Look-ups in named tables: a row name and a column name give one cell, copied from the table.

zanek:
fields: zov, lefuf, vubosez, padim, surov
nimure: [249, 216, 51, 77, 129]
datevir: [62, 92, 169, 105, 130]
vus: [163, 83, 111, 130, 210]
vob: [77, 83, 158, 135, 151]
riraki: [167, 120, 148, 152, 169]
tivage: [37, 105, 158, 71, 103]
nam: [113, 123, 93, 38, 140]
risi: [90, 184, 121, 174, 58]
diz: [93, 110, 153, 136, 133]
rugusaz: [110, 51, 137, 80, 207]
nagebo: [152, 166, 154, 139, 110]
pomosi: [85, 141, 137, 152, 98]
rasu: [113, 119, 138, 104, 138]

pomosi, lefuf => 141
rasu, zov => 113
diz, surov => 133
tivage, zov => 37
risi, surov => 58
vus, padim => 130
nagebo, vubosez => 154
vob, zov => 77
rugusaz, vubosez => 137
pomosi, vubosez => 137
rugusaz, lefuf => 51
vob, vubosez => 158
datevir, surov => 130
rugusaz, surov => 207
nam, vubosez => 93
nam, padim => 38
nimure, surov => 129
vus, lefuf => 83

ditas =
,togasi,bagalin,fuf,logepi,kes,rud,fid
matila,-2.469,30.297,13.150,-12.985,-3.465,10.625,28.570
vip,-17.873,1.749,14.368,-68.755,66.131,11.122,29.451
tud,2.242,-12.252,4.466,-42.484,23.397,9.314,-3.018
fumibe,11.550,12.525,10.678,11.687,-70.922,9.441,-30.637
pezab,8.766,11.948,6.900,-1.832,-18.722,8.410,-47.540

vip, togasi => -17.873
fumibe, logepi => 11.687
tud, bagalin => -12.252
matila, bagalin => 30.297
pezab, rud => 8.410
pezab, fid => -47.540
vip, fuf => 14.368
vip, rud => 11.122
fumibe, togasi => 11.550
tud, logepi => -42.484
tud, rud => 9.314
pezab, bagalin => 11.948
vip, fid => 29.451
matila, togasi => -2.469
fumibe, kes => -70.922

nin.tsv
	giz	buzana	dep	dorulun	foriru	zaz	bedimoz	fidev	pekeg	genor
kef	4488	8141	5238	4027	5944	4505	3707	5195	3304	5743
sudu	4126	3490	6054	4790	4257	3299	4035	3493	3699	4371
fomuk	5084	5972	4319	4991	2103	4491	3740	7719	4670	5443
zop	3630	4833	4563	5280	3583	5340	4659	5706	4651	4585
metu	4096	4633	5144	3787	5078	5194	5390	4586	4449	5803
mim	4981	6459	4827	5280	3821	6204	4205	7123	6005	5263
zedovod	4148	4529	4895	4475	4128	4627	4373	5905	4895	4845
magum	3721	6142	4616	5410	5203	4865	4948	4870	6425	4520

What is the dep of zop in nin? 4563
What is the dep of sudu in nin? 6054
What is the zaz of magum in nin? 4865
What is the dep of metu in nin? 5144
What is the dep of zedovod in nin? 4895
What is the giz of magum in nin? 3721
What is the dorulun of zedovod in nin? 4475
What is the genor of sudu in nin? 4371
What is the genor of zop in nin? 4585
What is the giz of fomuk in nin? 5084
What is the pekeg of zedovod in nin? 4895
What is the zaz of zedovod in nin? 4627
What is the bedimoz of magum in nin? 4948
What is the dorulun of kef in nin? 4027

bol:
,bavevu,bul,banirag,sog,somaged,rateg
pokekiv,60.49,36.58,79.59,30.94,69.66,48.01
gos,52.50,39.83,40.35,36.32,39.46,50.49
latu,49.30,49.10,23.09,55.77,36.31,35.78
vez,34.23,53.20,54.47,36.58,54.69,54.27
kino,55.17,34.39,11.15,66.56,27.87,51.03
nade,35.37,42.66,41.39,46.05,56.79,37.40
zelitu,47.74,52.76,68.79,33.94,49.50,42.42
tozuzip,51.38,48.91,48.39,43.57,31.89,40.12

What is the rateg of nade in bol?
37.40
What is the rateg of vez in bol?
54.27
What is the somaged of vez in bol?
54.69
What is the somaged of nade in bol?
56.79
What is the sog of tozuzip in bol?
43.57
What is the bavevu of pokekiv in bol?
60.49
What is the bul of gos in bol?
39.83
What is the banirag of kino in bol?
11.15
What is the rateg of kino in bol?
51.03
What is the banirag of tozuzip in bol?
48.39
What is the banirag of pokekiv in bol?
79.59
What is the somaged of tozuzip in bol?
31.89
What is the bul of zelitu in bol?
52.76
What is the bavevu of zelitu in bol?
47.74
What is the sog of pokekiv in bol?
30.94
What is the banirag of latu in bol?
23.09
What is the bavevu of vez in bol?
34.23
What is the sog of nade in bol?
46.05
What is the bavevu of nade in bol?
35.37
Row with the largest bul: vez

Table ludogi
columns: pivefeg, mez, guni, ketabun, nom, nadem, leb, ruv, muki
giragef: [0.2, -2.7, 0.3, 1.5, -3.8, 1.2, -2.4, -1.0, -2.0]
lozev: [2.8, -1.3, -0.4, -0.4, -1.0, -2.1, 1.4, -1.4, 2.3]
ripav: [-2.6, -0.4, -0.3, -1.0, -1.3, -6.7, 0.8, -3.4, -4.1]
muz: [-0.4, 1.0, -5.3, -4.0, -0.7, 1.0, -3.6, 2.8, -2.4]
zerol: [-3.3, -3.9, -0.8, -4.1, -2.3, 0.8, -6.2, 5.3, -3.4]
vuf: [3.3, 1.1, -2.7, -1.3, -4.4, -0.8, -1.9, -0.5, -2.2]
meb: [-2.0, -4.1, 3.4, -2.9, 0.7, -0.7, -1.1, -1.7, -0.8]
bek: [-3.1, -0.1, 0.1, -7.9, -1.1, -4.4, 5.3, -0.1, -2.1]

guni of meb = 3.4
ruv of bek = -0.1
ruv of zerol = 5.3
ketabun of ripav = -1.0
nom of zerol = -2.3
pivefeg of ripav = -2.6
muki of giragef = -2.0
nadem of muz = 1.0
mez of vuf = 1.1
mez of muz = 1.0
ketabun of giragef = 1.5
nom of muz = -0.7
nom of vuf = -4.4

